These are the activations of a small neural network, seen along a few directions. Each row is one input.
Each table varies a few parts of the input and shows all the possible inputs, shuffled.
Descriptions start from the smaller parts, as in this example, which fits no table here: values(3) and (point or line(9) or (line(6) and ring(8))).
Shared parts are said once, and a part with two or three values counts as separate values.

Table:
r1: [ 52.6  51.4  13.4  -6.1  -7.0  -4.2 -14.7 -20.2 -11.7  36.3  -6.2]
r2: [-44.0 -34.5  65.3 -21.9   3.8  -7.9  -9.4  15.7  13.6 -31.3  12.5]
r3: [ -8.5  22.1  14.7 -20.3   3.8  -5.4   1.7  48.4 -62.5  20.0   4.7]
r4: [-41.9 -51.6 -54.8  -9.7   0.7  20.8  14.8  -0.4  11.0   1.7  49.1]
r5: [-37.1 -13.1  43.8   8.8  -3.0 -28.9  13.6  41.2 -16.1 -38.7 -31.9]
r6: [ 24.2  56.6  -0.1  -7.0  -1.1   4.3  -0.7  22.9 -33.4  27.7 -38.0]
r7: [  8.5 -29.8 -57.6  12.3   9.1  23.3  -5.4 -42.7  36.5  -3.8  55.7]
r8: [ 27.7   9.5  44.7  20.1 -11.6 -29.8 -12.4 -25.0  36.2 -13.6 -44.9]
r9: [-34.5 -37.6 -69.7  19.7  -6.2  13.4  31.4  25.9 -19.5  -1.8   4.2]
r10: [ 34.5 -11.5 -71.9  32.2  -9.7  13.3   8.2 -37.7  35.9  16.3  -5.0]
r11: [-14.1   6.5  35.5 -48.8  12.7  16.6  -6.6  21.5 -30.3  25.5  44.5]
r12: [  3.7  -9.1 -82.5  27.6 -13.5  16.8  21.7  -2.9   2.9  10.3 -43.6]
r13: [  2.1  -4.9  58.0   0.7  12.2 -20.1 -19.2 -35.9  37.8 -43.6  23.8]
r14: [ -2.0  12.8  31.2  17.9 -11.1 -20.0  -1.8  16.2   7.0 -22.7 -80.2]
r15: [ 28.8  33.2  30.2 -25.5  20.8   7.9 -21.2 -26.7  -7.5  17.6  55.3]
Question: What is each input in this table made of?
Answer: values(3) and ring(5)
Question: The inputs of r5 and r9 match in every part but the values(3) part. If r13 is changed in the same way as r5 into r9, which row does it become?
Answer: r7
Question: Which other rows does r1 become when the ring(5) part takes its other values? List them by row number.
Answer: r3, r6, r11, r15
Question: Which other rows does r11 become when the values(3) part takes its other values? List them by row number.
Answer: r2, r4

Table:
r16: [-16.4 -35.1  -3.7   1.5  -5.6   2.6   1.0  -9.9   5.8 -13.6  24.1]
r17: [ -7.9  16.1  79.8 -23.0  13.3 -20.6 -21.0   9.3  -7.8 -12.4  11.6]
r18: [ 10.3  36.5  63.5  -7.1   3.0 -23.5  -4.2  14.9  -7.9  -8.8 -42.8]
r19: [ -8.2   2.5 -22.1  13.0  -7.7  -5.3  15.6  12.5 -12.2  -7.5 -25.3]
r20: [ -0.6 -15.6 -13.2  -5.0   7.4  20.2 -11.9 -20.2  12.2  -7.1  26.5]
r21: [ 12.3   7.8 -29.0  14.5  -2.8   4.6   0.2 -12.3  16.5   5.3 -25.8]
r22: [-14.7  -5.0  -2.9 -20.1   4.2  13.6   5.5   3.8  -2.7  12.4  28.7]
r23: [  0.0 -15.7 -17.5  20.2  -9.8  -3.9   5.2   6.5   9.2   0.4 -31.1]
r24: [  6.0   9.0 -17.8   2.3  -5.9   7.2   4.3  11.6 -14.4  16.6 -24.6]
r25: [ 13.7  -3.5  -7.5  -4.7   7.3   6.6  -7.0 -13.6   4.9  11.2  40.8]
r26: [ 28.3  17.9 -22.8  14.1  -8.0  -3.0   4.4 -12.0   1.4  17.0 -12.3]
r27: [-23.0 -15.0  -6.9  -5.4   4.5   1.5   7.9   9.3  -4.9 -13.4  30.1]
Question: What is each input in this table made of?
Answer: values(2) and (point or ring(5))
Question: The inputs of r22 and r24 match in every part but the values(2) part. If r25 is changed in the same way as r22 into r24, which row does it become?
Answer: r26
Question: Which other rows does r21 become when the values(2) part takes its other values? List them by row number.
Answer: r20

Table:
r28: [-23.2   1.6  29.1 -12.4  30.9  -4.3  13.2  52.1  11.3  38.9 -45.0]
r29: [-17.5 -10.4 -84.8  25.3  -4.0  -5.9  19.0 -14.7 -32.2 -45.7 -22.4]
r30: [  4.8  34.6  26.3  10.2  23.3 -20.4 -34.0 -41.6  54.2 -28.6 -28.3]
r31: [ 40.0 -34.6 -60.1  29.8 -33.5 -23.5  36.3 -55.0  21.0  23.8   2.6]
r32: [ 21.9  37.7  27.7 -52.0 -17.1  35.7 -21.5 -14.8 -20.3  11.3  11.5]
r33: [ 53.5  42.9  21.7   0.7 -27.8  -0.8 -25.0  15.6 -22.4  -8.7  29.7]
r34: [ 24.5 -17.4 -57.1 -17.6  -9.5  32.5  19.4 -44.0   7.7  73.1  36.5]
r35: [ 38.2  56.8  27.4  23.4  36.1 -20.7 -20.4 -16.9   0.3  -7.4  45.9]
r36: [-15.3   7.2  40.3 -29.8  -2.2  14.8   0.3  14.2 -57.5  34.1  -1.2]
r37: [-30.0 -23.6 -80.3  -5.8  38.6  44.7 -20.8  19.1  -2.8  -8.1 -28.4]
r38: [-36.5 -10.3 -89.8  11.5  -0.9  13.5  -9.1   6.9   5.2 -40.7 -45.4]
r39: [ 15.0  56.0  38.0 -27.7  40.1  29.6 -12.0 -40.0   7.1   5.7  26.2]
r40: [-20.3 -57.1  25.3   6.1 -15.9 -20.7  33.2 -15.1  10.3 -65.0  41.5]
r41: [-10.3 -29.7  49.1   4.7  13.0  16.8 -24.3  35.1 -22.0  31.4 -41.7]
r42: [ 18.6  15.5  34.2 -14.4  70.6   9.9 -45.3 -24.5  29.8  -5.2 -19.2]
r43: [ -1.2  16.6 -88.9  22.0  11.8  17.8   7.6  33.3 -39.3 -24.5  31.6]
r44: [-31.7  14.4  12.7  -8.2  -2.2 -49.0  17.4  28.5  14.0   3.9 -64.8]
r45: [-27.6  13.6 -76.3 -16.9  13.5  67.5  14.8   6.1 -32.5   0.5  15.1]
r46: [  7.4  12.2  34.9  24.0 -19.6 -24.6  -8.5  39.8 -58.7  18.7  18.8]
r47: [ 18.3  20.9  23.5  -0.7 -36.7   2.8 -35.5  -4.1  28.7 -24.7 -44.4]
r48: [ 46.3  -7.4 -66.4  29.0 -19.6 -10.1  14.2 -15.4   7.5  51.8  55.6]
r49: [ 27.0 -44.2 -47.7  15.7   2.7  40.2   1.2 -15.7  52.5  66.3  -2.5]
r50: [-28.3  37.4  22.4 -42.4   7.6  -2.3  36.9  30.8 -19.9  44.9  -1.9]
r51: [-47.5 -72.9  22.2 -30.3  28.4   8.3 -24.8   6.5  28.5 -22.1  34.4]
r52: [ 41.1  19.7  28.0   6.0 -36.9 -16.7  -4.7 -24.4 -12.2 -34.5 -24.6]
r53: [ 15.5 -28.3 -57.3  36.0 -38.8   7.9  12.0 -30.6  62.2  37.8 -17.8]
r54: [ 35.5  28.4  33.7  23.7  24.9 -31.8   2.9 -54.6  12.1 -39.8  -8.0]
r55: [-27.8 -33.4   9.4  -8.6  -0.1 -33.3  -6.5   7.2  -9.3 -30.6  95.2]
r56: [-23.5  -7.3  42.6  29.3 -32.8  -9.6 -13.1  25.0  -2.3   3.4 -54.3]
r57: [-52.8 -54.9  17.2  -3.9 -13.0 -15.8  -7.9  -2.8  44.1 -49.1  20.3]
r58: [  3.5  16.3  28.8  17.3  -8.7 -36.2  69.6  29.3 -14.0 -10.9 -42.3]
r59: [-51.9 -37.5  23.6 -48.4   2.9  21.2   6.4 -12.3   1.0 -10.2  79.5]
r60: [  7.3  45.0  21.0  12.1  -3.9 -25.6  44.1  68.8 -19.0  19.4  16.0]
r61: [ 29.7   6.2  33.1 -26.4   4.0  35.9 -43.5  11.8  17.8   2.0 -30.3]
r62: [ -2.7 -14.0  36.7  18.5 -25.1 -47.7   8.0  -3.5 -50.7 -11.1 -37.9]
Question: What is each input in this table made of?
Answer: ring(5) and (values(3) or line(4))
Question: The inputs of r40 and r51 match in every part but the ring(5) part. If r54 is changed in the same way as r40 into r51, which row does it become?
Answer: r42
Question: Which other rows does r28 become when the ring(5) part takes its other values? List them by row number.
Answer: r44, r50, r58, r60
Question: Which other rows does r31 become when the ring(5) part takes its other values? List them by row number.
Answer: r34, r48, r49, r53
Question: Which other rows does r59 become when the values(3) part takes its other values? List them by row number.
Answer: r34, r45
